-20.8,-3.6,-24.1,3.6,-0.8,-13.9,-51.7
-21.9,-24.1,19.9,12.2,6.8,-13.5,14.6
gives 12.2

18.3,31.1,2.1,4.3,59.9,-8.4 gives 18.3

-64.4,21.6,-33.1,42.2,37.8 gives 21.6

27.1,43.0,-45.1,38.0,-58.3 gives 27.1

27.2,30.8,-63.3,-24.3 gives -24.3

66.9,-62.8,28.3,7.7,-66.0,-24.2 gives 7.7
---
array([[50, 34, 46, 46, 52, 47, 26, 44, 52, 63, 42, 40, 44, 55],
       [39, 57, 50, 50, 57, 43, 76, 40, 56, 54, 21, 42, 52, 43],
       [43, 47, 28, 67, 52, 44, 56, 34, 40, 37, 55, 53, 51, 52],
       [68, 42, 31, 16, 10, 46, 37, 32, 59, 81, 82, 51, 48, 55],
       [46, 63, 65, 47, 24, 47, 68, 42, 51, 42, 31, 30, 47, 43],
       [54, 59, 62, 45, 33, 41, 71, 33, 40, 39, 70, 42, 52, 47],
       [63, 59, 53, 59, 33, 52, 66, 49, 61, 73, 59, 42, 40, 62],
       [41, 47, 58, 29, 56, 50, 48, 55, 51, 69, 48, 56, 47, 54],
       [30, 48, 51, 39, 52, 44, 49, 32, 53, 59,  6, 26, 48, 47],
       [82, 37, 42, 71, 54, 49, 25, 57, 45, 37, 94, 53, 40, 45]]) Answer: 39

array([[146, 181, 161, 152, 144, 123, 137, 177, 116, 122, 124, 150, 133,
        147, 125],
       [ 95, 149, 173,  90, 185, 137, 169,  46, 154, 122, 156, 150, 169,
        133, 140],
       [165,  91, 130, 160, 135, 148, 144, 112, 175, 229, 220,  98, 135,
        129, 104],
       [154, 161, 192,  95, 118, 157, 185, 124, 181, 186, 189, 198, 177,
        123, 152],
       [133, 214, 214,  74, 123, 165, 188, 135, 191, 155, 188, 230, 205,
        119, 133],
       [158, 178, 177,  77, 138, 243, 190, 150, 236, 172, 203, 243, 198,
        144, 157],
       [182, 134, 129, 146, 187, 171, 157, 118, 136, 133, 147, 147, 148,
        121, 143],
       [ 80, 170, 163, 172, 136, 106,  86, 189, 118, 122, 116, 108,  85,
        188, 178]]) Answer: 95

array([[5, 6, 5, 5, 6, 5, 5, 5, 6, 6],
       [5, 5, 6, 4, 5, 6, 4, 6, 4, 5],
       [6, 8, 4, 5, 6, 6, 5, 6, 5, 1],
       [5, 5, 6, 5, 5, 5, 6, 5, 5, 5],
       [5, 5, 5, 5, 5, 5, 4, 5, 6, 5],
       [5, 5, 5, 5, 5, 5, 5, 5, 5, 5],
       [5, 5, 5, 6, 5, 5, 6, 5, 5, 6],
       [5, 7, 6, 4, 8, 5, 4, 4, 7, 7]]) Answer: 5

array([[-12,   8, -12,  -5,  -4,  -6,   4],
       [-12, -22,  -1,  -9, -20,  -5, -19],
       [ 26,  -9,  -9,  -7,  26, -17,  -4],
       [ -7, -18,  -3,  -8, -12,  -6, -15],
       [-12, -27,   1,  -9, -23,  -4, -22],
       [ 14, -12,  -7,  -8,  12, -13,  -8]]) Answer: -12

array([[8937, 9252, 4644, 3085, 1734, 7403, 2707, 8648, 6787, 8720, 9511,
        2997, 8031, 9795, 7042, 7317],
       [5170, 6689, 1776, 1791, 5601, 3225, 7392, 9526, 5210, 7367, 3050,
        4144, 8970, 3218, 8447, 1789],
       [1594, 5669, 3634, 3286, 5486, 4005, 1799, 8704, 4090, 4826, 7989,
        6294, 9345, 8240, 9406, 2224],
       [6408, 9866, 2514, 7548, 1822, 4904, 5498, 2151, 5861, 5988, 7224,
        6920, 5351, 5097, 2450, 9005],
       [9703, 3323, 3141, 5849, 9310, 9545, 2844, 3922, 8747, 4817, 8026,
        7711, 4626, 6975, 4171, 2309],
       [7202, 3051, 3480, 6206, 6546, 9067, 9865, 9492, 3204, 9580, 6539,
        5365, 9971, 6615, 5757, 9752],
       [4671, 5013, 2900, 8996, 6537, 9005, 5485, 3115, 4430, 7966, 4161,
        4329, 4637, 3677, 6121, 2827],
       [3394, 8629, 3856, 4067, 7789, 5925, 8065, 2337, 9246, 6629, 9624,
        9941, 9299, 8150, 8186, 6088],
       [9480, 9448, 5540, 8110, 8527, 4952, 4091, 3906, 1646, 2473, 3876,
        8525, 3561, 9108, 9500, 6386],
       [9835, 8169, 7728, 8587, 8683, 9995, 1650, 4688, 2001, 4063, 6513,
        8909, 2981, 2711, 1787, 1780],
       [5657, 9119, 6252, 6456, 8437, 6310, 9611, 4390, 2717, 6647, 9251,
        3288, 6494, 2791, 8878, 2815],
       [5155, 3029, 6720, 3003, 9915, 3480, 6422, 7950, 1619, 6596, 9728,
        9574, 7189, 7421, 1731, 7516]]) Answer: 5170
